A small network was shown many inputs. Here are its activations along a few directions, one row for each input.
In each table, some parts of the input vary, and every possible input appears once, in random order.
Descriptions start from the smaller parts, as in this example, which fits no table here: one of 8 places around a ring, together with either a single point or one of 9 places along a line or (one of 3 separate values, together with one of 4 places along a line).
Shared parts are said once, and a part with two or three values counts as separate values.

Other details of the inputs vary at random and push rows far along two fixed directions, the same in every table; ignore that.

Table:
row 1: [ -7 -14  37 -51 -17  42   8 -82  84   5  23]
row 2: [ -3 -29  57 -34 -29  25  18 -87  60  -4 -20]
row 3: [  8 -35  10 -12  81  36 -21  -8 -50 -14  22]
row 4: [  2  18  41  -8 -37  41  11 -76 102  -5  16]
row 5: [  1  15  -4  -1   3  29   9 -23  39  15  -9]
row 6: [-14  42 -35   1 -68  -2  28 -19  46   8 -33]
row 7: [ 23 -35  30  -7  67  -1 -21  -6 -32  -3  42]
row 8: [ 34  -5 -12  34  43 -32  -6  38 -86  -6   3]
row 9: [-22   5  27  -8 -55  -1   7 -14  82  10  13]
row 10: [  3  26 -53  39  34 -16  -7  88 -57  11   1]
row 11: [ 51 -38  71  10  77  18   4 -61 -50 -19  17]
row 12: [-13 -17  28 -11  -6  31  -6 -21  42  -2   0]
row 13: [ 23 -46  46   9  46 -20  -9 -14 -47 -14   7]
row 14: [-37  36 -52  18 -81 -49  -1  75  48  23   0]
row 15: [-10  16 -67   9  12 -38   2  82 -83  -6  -7]
row 16: [ 12  12  45  -7 -29  -2  -3 -51  31   2 -17]
row 17: [ -9  52 -28  21 -85 -29   6  28  76  22  21]
row 18: [-12  33 -74   8 -56 -56   3  77 -24   3  -1]
row 19: [ 10 -36   9 -25  59  20  -1 -35 -59 -10  -5]
row 20: [-13  41 -44  23  -1 -18 -26  75 -21  26 -25]
row 21: [-15  -5 -51  19  23 -16  -7  73 -80 -14 -41]
row 22: [-23  -6  17 -24 -37  28   8 -33  77  18 -12]
row 23: [ -7  36 -59  29 -15 -10   8  44 -38 -12 -31]
row 24: [ 14 -44  40   7  59  -6  -2  -5 -64 -16  -2]
row 25: [ 29 -54  61 -19  97  32 -15 -42 -40 -10  46]
row 26: [-25  32 -41 -21 -86  -4  15  -2  42  -9  -8]
Description of these inputs: one of 2 separate values, together with either a single point or (one of 3 separate values, together with one of 4 places along a line).
Question: Changing only the choice among 2 separate values turns row 6 into row 5. The same change can be made to row 26. Which row results?
Answer: row 3
Question: Which other rows does row 24 become when the place on the line of 4 takes its other values? List them by row number.
Answer: row 2, row 13, row 21
Question: Which other rows does row 22 become when the choice among 3 separate values takes its other values? List them by row number.
Answer: row 1, row 5
Question: Which other rows does row 7 become when the choice among 2 separate values takes its other values? List them by row number.
Answer: row 18

Table:
row 27: [-26  25 -77  -2   7   2 -18  89 -39  10 -16]
row 28: [-14  -3  21 -52 -42  19  14 -59  76 -10  10]
row 29: [-29  18  -6 -42 -73  18   5 -27  96  -2   4]
row 30: [-21  33 -33  20 -42 -17  -3  56  27  15   0]
row 31: [ -1  -3 -35  17  27 -34 -15  71 -59   1  18]
row 32: [  3  -3 -28  22  33 -13  -3  39 -71  -3 -33]
row 33: [ 36 -20  70   8  37  22 -10 -58  15  -7  33]
row 34: [-22  29  -6 -14 -57  30  11 -32  92  11  -3]
row 35: [ 26  -8  50   1   0  -1   9 -59   4 -12   8]
row 36: [ 26 -22  18  24  97  10 -19  15 -76  -5 -12]
row 37: [ 16   1  52   0 -22  12   2 -49  64   2  41]
row 38: [-22   2 -66  13  -2 -38  -5  88 -55  12 -13]
row 39: [ -5  -6  17  -8 -33 -16  11 -30  22  -1 -14]
row 40: [ -6 -18  12 -34 -14  19  10 -49  25 -13  -2]
row 41: [-36  30 -47  -2 -88 -38  19  38  33   5 -17]
row 42: [  2 -12  39 -27 -26  33  19 -88  53  -2 -15]
row 43: [-29  46 -47  22 -66 -16   7  50  51  21 -14]
row 44: [ 28  -2  51  11  17  12   4 -46  16  -2  17]
row 45: [  4  -6  19  -4 -40 -19  13 -27  19 -12  20]
row 46: [ 41 -14  17  28  84  -6 -12   8 -88 -14  -3]
row 47: [ 47 -69  94 -16  89  16 -15 -69 -49 -24  48]
row 48: [-14  41 -44  -6 -49  13  10  12  29   1 -33]
row 49: [-23   7 -64  15   3 -31 -15  95 -48  12  -9]
row 50: [ 15 -43  25 -17  68  23   1 -42 -55 -13 -13]
row 51: [ 23 -20  48  -8   3 -10   9 -62   2 -11  13]
row 52: [ -4  11   3  14 -18  -3   7  -4  10   4 -22]
row 53: [  7   1 -11  16   5 -15 -14  35 -18   8  29]
row 54: [-20  42 -49   6 -45   9  11  23  37  14 -26]
row 55: [-11  -1 -27  12  35 -16 -15  73 -47  13   1]
row 56: [ 10 -36   2   3 112  36 -18  10 -69   3   2]
Question: Describe the family of inputs behind these rows.
Answer: one of 3 separate values, together with one of 10 places around a ring
Question: Changing only the choice among 3 separate values turns row 55 into row 53. The same change can be made to row 36. Which row results?
Answer: row 44
Question: Which other rows does row 34 become when the place on the ring of 10 takes its other values? List them by row number.
Answer: row 27, row 28, row 29, row 40, row 42, row 48, row 50, row 54, row 56
